Here are a small network's activations along a few directions, averaged over the inputs that share one value of a field.
Related values have similar rows: they may be neighbours, one step apart, or belong to one group.
(in the rows, 500 means zero)
Strong random noise was added to every row along 2 fixed directions; ignore it. To show where, here is one row again and again, with new noise each time:
[414 544 380 616 390 701 462 569 612 476 317 567 611 337 570 419 435 608]
[607 667 619 342 746 631 382 413 553 339 460 534 432 630 494 504 512 307]
[597 559 432 450 545 703 325 464 692 385 493 611 467 442 532 469 378 547]
[433 464 247 673 261 756 400 592 728 498 366 631 617 210 594 400 326 779]


Values of L:
l3: [606 398 409 541 355 508 484 517 697 394 621 646 573 387 392 501 426 699]
l6: [630 490 344 391 544 647 368 267 548 683 483 422 289 560 477 427 340 528]
l1: [479 412 441 369 491 533 701 447 538 815 331 299 405 663 834 730 517 464]
l8: [649 314 471 560 482 569 455 486 676 466 487 604 471 437 518 526 404 595]
l7: [524 468 415 678 416 553 468 595 551 508 404 545 541 318 526 386 400 599]
l4: [513 440 568 380 602 239 452 474 373 445 816 485 467 581 349 598 569 378]
l5: [453 471 360 598 206 295 490 597 499 490 786 544 542 260 366 492 434 740]
l2: [756 479 552 421 435 495 245 467 731 305 858 739 355 459 377 584 270 730]
l9: [284 118 280 635 281 396 515 620 390 730 663 503 591 310 596 422 543 718]
l11: [318 697 586 528 613 603 659 480 358 587 235 329 527 664 580 398 590 348]
l10: [755 369 418 451 397 317 318 485 652 370 941 648 369 428 404 588 359 726]
The values of L form a line.
A walk along L starts at l9 and steps to its neighbour l4. Put l6, l1, l8, l11 in the order it reaches them. -> l8, l11, l6, l1
Which values are neighbours of l2? Give them in the order they are listed. -> l3, l10

Values of F:
f2: [588 453 452 464 484 342 314 434 544 442 899 592 413 441 385 584 470 497]
f9: [515 441 598 390 563 259 395 500 373 488 708 433 429 606 410 553 585 441]
f8: [762 415 406 564 479 508 308 395 740 324 790 701 399 359 419 544 270 627]
f10: [766 625 591 354 897 746 287 389 687 289 535 556 268 703 516 456 233 410]
f4: [575 647 778 311 611 213 653 417 270 373 622 436 502 685 270 604 747 256]
f6: [426 132 298 428 443 456 395 434 435 654 917 581 394 344 654 443 569 584]
f7: [343 516 510 707 265 387 641 575 460 516 468 533 690 390 406 534 543 588]
f3: [233 729 625 599 625 617 758 612 306 501  98 397 702 569 515 409 663 251]
f5: [516 516 309 569 426 778 423 460 585 668 172 429 433 443 599 353 333 655]
f11: [657 592 675 443 712 602 347 527 669 218 367 631 553 595 411 484 487 368]
f1: [509 634 653 163 622 485 788 462 381 768 236 182 369 872 776 693 691 326]
The values of F form a line.
A walk along F starts at f6 and steps to its neighbour f9. Put f4, f7, f11, f1 in the order it reaches them. -> f4, f7, f11, f1
Which values are neighbours of f10? Give them in the order they are listed. -> f3, f5
